These are the activations of a small neural network, seen along a few directions. Each row is one input.
Each table varies a few parts of the input and shows all the possible inputs, shuffled.
A made-up example of a description, with smaller parts first: one of 6 places along a line, together with either a single point or one of 11 places around a ring or (one of 3 separate values, together with one of 8 places around a ring).
Shared parts are said once, and a part with two or three values counts as separate values.

Other details of the inputs vary at random and push rows far along three fixed directions, the same in every table; ignore that.
These rows show it; all are for the same input, with only those details redrawn:
[ 12 -42   0  13   0 -23 -16  32  16 -42  -6  24]
[ 19 -36   4  40 -20 -11 -10  -5  43  -3 -22  16]
[ 41 -10  40   8  35  14 -22  24 -56 -22   9 -14]
[-47  51 -48 -28   3 -16  23   5   1 -24  19 -29]
[ 42  -9  42   1  47  12 -24  39 -69 -31  19 -16]
[ 45  12  38  35   5  37 -12 -33 -36  30 -17 -37]
[ 38   2  41   1  42  22 -19  24 -75 -22  13 -28]
[ -8  35 -16  16 -17  13  14 -40  10  22 -13 -36]

A family of inputs:
x1: [-35  43 -45  17 -48  10  13 -66  38  49 -12 -38]
x2: [ 10 -82  17  29  -8 -36 -17  17  50 -36 -21  53]
x3: [-64  35 -60 -28  15 -22  31  20  -6 -19  35  -2]
x4: [ 39   3  32  41  -9  30 -15 -36 -29  38 -12 -30]
x5: [ 59 -75  19 -22 -11 -47  -3  12  28 -17   2  65]
x6: [-34  43 -15   7 -34  12  15 -40  11  55 -13 -33]
x7: [ 95  -2  41 -18   4  18   0 -18 -52  31   7 -15]
x8: [ 26  24  44  27   5  43  -7 -68 -31  44 -29 -36]
x9: [-57  18 -29 -49  26 -30  -1  28 -24 -41  44  -4]
x10: [ 78 -11  53 -50  28  -4   0  41 -79   0  18   7]
x11: [-24  45 -35  13 -37  22   6 -64  36  56 -17 -44]
x12: [ 18 -65  -2  37 -22 -32 -25  18  73 -31 -29  54]
x13: [ 30 -20  59  -5  45   5 -24  64 -89 -25  21  -1]
x14: [  1 -62   4  33 -33 -38 -16  24  76 -18 -44  66]
x15: [ 36  14  56  29   4  43  -1 -23 -49  44 -29 -37]
x16: [-60  30 -33 -49  29 -24   3  20  -2 -26  39 -10]
x17: [ 23 -20  49   2  40   4 -19  16 -66 -17  22  -5]
x18: [  2 -68  -7  29  -4 -21   0  24  45 -22 -20  51]
x19: [-16  48 -37 -97   9 -25  46  34 -25 -33  58  11]
x20: [ 31  12  47  21   5  50 -15 -65 -25  51 -29 -40]
x21: [ 19 -66  -2  24 -10 -29 -37  32  62 -32 -17  52]
x22: [ 10 -41  -5  27 -11 -23 -13  19  41 -27 -11  28]
x23: [ 33  17  50  26   1  59  -6 -32 -36  25 -22 -18]
x24: [-58  27 -53 -43  28 -14  11  30  -8 -20  32  -2]
x25: [-30  17 -12   3 -24   2   8 -16  36  39 -15 -17]
x26: [-53  44 -28 -52  30 -21   8  51  -9 -28  27  -8]
x27: [-10 -44  -7  26 -41   1 -12  -2  72   7 -21  41]
x28: [-63  27 -40 -39   2 -15  10  36   0 -34  43  10]
x29: [-40  31 -49  26 -45  20  25 -75  39  67 -23 -22]
x30: [-19  37 -63 -94  24 -41  45  37 -24 -30  52  18]
x31: [ 26  -8  51   8  21  32 -10  21 -64  -8  21  -6]
x32: [-36  42 -42  21 -29  19  35 -67  49  51 -34 -16]
x33: [  5 -72   5  32 -35 -10 -20  16  87 -17 -29  67]
x34: [-34  37 -20  18 -41  22  33 -49  42  30 -18 -14]
x35: [-50  39 -48 -37  30  -6  16  16  -2 -14  22  -5]
Changing only one part turns x3 into x4. The same change can be made to x24. Which row results?
> x11
What is each input in this table made of?
> one of 5 separate values, together with either a single point or one of 6 places around a ring
List by row number the other rows that have the choice among 5 separate values in common with x27.
> x19, x23, x28, x31, x33, x34
Change only the choice among 5 separate values in x14. List by row number the other rows that result.
> x8, x12, x23, x32
Change only the choice among 5 separate values in x28. List by row number the other rows that result.
> x1, x6, x9, x29

A family of inputs:
x36: [ 59 -51  27  14  -8  -1 -30  13 -17   6  -7  15]
x37: [ 22 -38   3  11 -29  -5  -6  -4  24  31 -15  23]
x38: [-46  24 -21 -19   0 -14   3  39   3 -16  11  -7]
x39: [-10 -44 -32  18   4 -28 -16  36  34 -38   5  30]
x40: [-23 -17 -23 -39  21 -31  14  30 -10 -30  37  27]
x41: [-37  51 -41 -46   9  -1  40 -14  12   5  15  -4]
x42: [-35 -28 -19  13  -7 -17  10  14  36 -29  -6  36]
x43: [  4  -1  -4  14 -29  13  31 -46  28  36 -17  10]
x44: [-18   4  11  21 -41  11   6 -33  31  39 -17  -2]
x45: [ 14  11 -13  25 -15   4  13 -50  38  20 -30  -6]
x46: [-21  47 -14 -48  14   6  13 -19 -24  28  21 -29]
x47: [-23 -49 -27  10   3 -23 -11  39  28 -28  -2  42]
x48: [-10   0 -16  47 -26  14   5 -65  34  36 -19 -22]
x49: [-26  -2  -3  35 -38  13   1 -55  28  49 -25 -17]
x50: [ 34 -39  44  35  -2  20 -20  30 -12  -7 -28  20]
x51: [ 10 -12  37  -5  35  19 -34  12 -50   1   1 -13]
x52: [  4 -40   4  20  -6   9 -15 -19  28  19 -20  31]
x53: [-46   7 -31 -11 -20 -11   0 -17  45  19  -2  11]
x54: [ 24   2  43  16  22  19 -12  16 -45 -24   7 -20]
x55: [ -4 -22 -29  -9 -14 -19  21  23  40 -12  -3  45]
x56: [ 37 -15  20 -12  27  20  -4  15 -56  13  13   2]
x57: [-13  19 -48  10 -19 -19  27 -13  43  -4  -9   3]
x58: [-25 -21 -19  -4  -2 -11   4  14  45 -20  -7  47]
x59: [ 44 -43  35  35  22  18 -28   5  -1 -20 -21  15]
x60: [ 58 -12  30  25 -26  21  -2 -12  -2  20 -27   2]
x61: [  8  -2 -19  22 -37   7  18 -70  28  45 -16  -9]
x62: [-39   9 -37   3 -13 -18  -8 -20  52   1  -3 -10]
x63: [ 33 -38 -12  20 -22  -4  -4 -14  23  15 -15  21]
x64: [ 32 -12  38  34 -21  36  -7  -3  -3  28 -29  10]
x65: [  3   6  20 -38  23  -8  14  41 -40 -31  29  11]
x66: [ 31  18  21  13  19  17   9 -24 -46   2   2 -26]
x67: [  8   4  15 -37  16 -21  -4  37 -40 -34  34  -5]
x68: [ 13 -12  29   5  23  21 -27  25 -57   4   4 -15]
x69: [ 27  20  35   7   6   5  -5 -14 -41  10   4 -39]
x70: [-16 -26  -6 -15 -26 -37  10  19  44 -10   6  33]
x71: [-11   7 -15 -39   7 -22  20  57   0 -34  22  25]
x72: [ 35   7  26  19 -29  20  12 -40  -2  27 -18 -13]
x73: [-36  19 -26   3 -18 -18  -3 -11  59  -3  -9 -12]
x74: [ -3 -13 -21   5 -23 -44  -2  27  45 -22  -4  15]
x75: [-12   6 -11  28 -45  22   1 -43  30  63 -24  -8]
x76: [  4  40  12  20  16  40  11 -38 -40  14   3 -47]
x77: [ -2  10  -7 -42  36   2   6   6 -32   0  24   0]
x78: [ 51 -57  37  14  -7  -7 -27   0 -19   1  -1  16]
x79: [ 33 -11  31   3  23  -5 -20   3 -56  -7  16 -22]
x80: [ -2  19  -6  42 -43  15  -1 -38  44  41 -30 -31]
x81: [-33  57 -34 -48  -7 -19  18 -10  17   1  17 -25]
x82: [-60  56 -26 -25 -11   1  34  -2   6  -3  19 -10]
x83: [  9  13   1  31 -35  -4  19 -42  33  17 -24 -12]
x84: [-37  63  -4 -22  17  23  15  -7 -19   3   1 -33]
x85: [-30  66 -43 -19  -8 -17  34   3  11 -11  11 -28]
x86: [-26 -53 -16   2  -1 -27  -6  26  26 -27  12  53]
x87: [ 36 -37  53  17   5  21 -24  17  -4  -4 -23  32]
x88: [-12  23  -6 -16  22  19  11  28 -35 -11  17   4]
x89: [-11 -52 -10 -16 -13 -43  -3  28  29 -19  15  45]
x90: [-60  51 -41 -24  15   6  25 -10  10  -7   5 -13]
x91: [ 17  40  11  -5  16  16  -8 -42 -38  32   0 -52]
x92: [ 10   3  -5 -21  29 -24 -15  42 -44 -30  29 -12]
x93: [-36   4  -4 -40  17 -22 -10  49   6 -33  21  21]
x94: [ 27 -44  54  20   9  11 -38  18  -5  -2 -26  14]
x95: [ 44   5   4  22 -20  29  12 -35  -3  33 -22  -8]
x96: [ 12   8  14   7  17  39  -6  -7 -49  30   4 -13]
x97: [ 35 -45  50  38  -2   2 -33  13  -5 -13 -10   1]
x98: [-33  60  -8 -24  -2  18  13   6 -25  23  16 -32]
x99: [-19   6  20 -16  29   0   0  45 -42 -43  19   1]
x100: [ 47 -34  39  42   0  15 -25  27  -5 -17 -21   8]
x101: [ -8  31   9   2  28  43  -4 -39 -42  35  -6 -39]
x102: [  8  11  18 -47  33  -4   6  42 -32 -29  20  12]
x103: [ -7  61 -17 -33  -7   3  18  -3 -24  15  19 -41]
x104: [  5  -6  -4 -17  41 -23  -3  23 -47 -39  34  -5]
x105: [ 16 -19  15  34 -13   5 -15  -8  43  -8 -30   9]
x106: [ 47   6  39 -18  22  16  -9  11 -42 -13   2  -6]
x107: [ 13   0 -14 -16  40 -17  -6  36 -45 -34  28  -6]
x108: [ 21 -29  22   0 -22  -7  -7  -8  38  22 -23  23]
x109: [-30 -26 -18   5 -12 -15  13  13  36 -22   2  46]
x110: [-14  64  -8 -29  14  -6   8 -15 -16   6  12 -48]
x111: [  8  14  -1  13 -51  13  18 -38  39  62 -28 -10]
x112: [ 58 -55  27   9  14   4 -27  -6 -12  -1 -10  23]
x113: [  9 -36 -21 -15   2 -30   1  22  40 -41  -1  48]
x114: [-13 -18 -33  21  -6 -16   3  23  44 -33  -6  24]
x115: [ -6 -28 -34   0   5 -40  -5   1  44 -25  -2  26]
x116: [-11  53 -21 -27   7  10  34 -25 -31   2  23 -28]
x117: [-54  18 -11 -19   1 -19   6  25   2 -22  18  -7]
x118: [  0 -14  16  37  -6  30  -3 -45 -11  37 -19 -13]
x119: [-13  50 -21 -43  10   1   6 -25 -25  17  22 -38]
x120: [-43 -12 -14 -29  11 -27  -6  40 -10 -30  36  22]
x121: [ 23  55  21  -2  13  25   8 -34 -31  18 -10 -47]
x122: [-26 -22 -29  14  -8 -11   7  26  38 -23 -12  35]
x123: [-43   4 -36  13 -23 -22   1 -20  43   0   6 -12]
x124: [ 25  -7  23  13  24  16 -32  21 -50  -5  11 -26]
x125: [ 25 -11  22   8  47  20 -29   2 -44 -12   8 -18]
Changing only one part turns x54 into x100. The same change can be made to x118. Which row results?
> x47
Changing only one part turns x40 into x77. The same change can be made to x123. Which row results?
> x62
Changing only one part turns x68 into x49. The same change can be made to x95. Which row results?
> x116
What is each input in this table made of?
> one of 3 separate values, together with one of 5 places around a ring, together with one of 6 places around a ring
Change only the choice among 3 separate values in x55. List by row number the other rows that result.
> x41, x43
Change only the place on the ring of 6 in x44. List by row number the other rows that result.
> x67, x69, x70, x97, x117
Start at x64 and move only the place on the ring of 6, one step at a time. The first step leads to x71. Which rows follow, in order?
> x60, x85, x100, x50
Change only the place on the ring of 5 in x94. List by row number the other rows that result.
> x51, x84, x90, x101
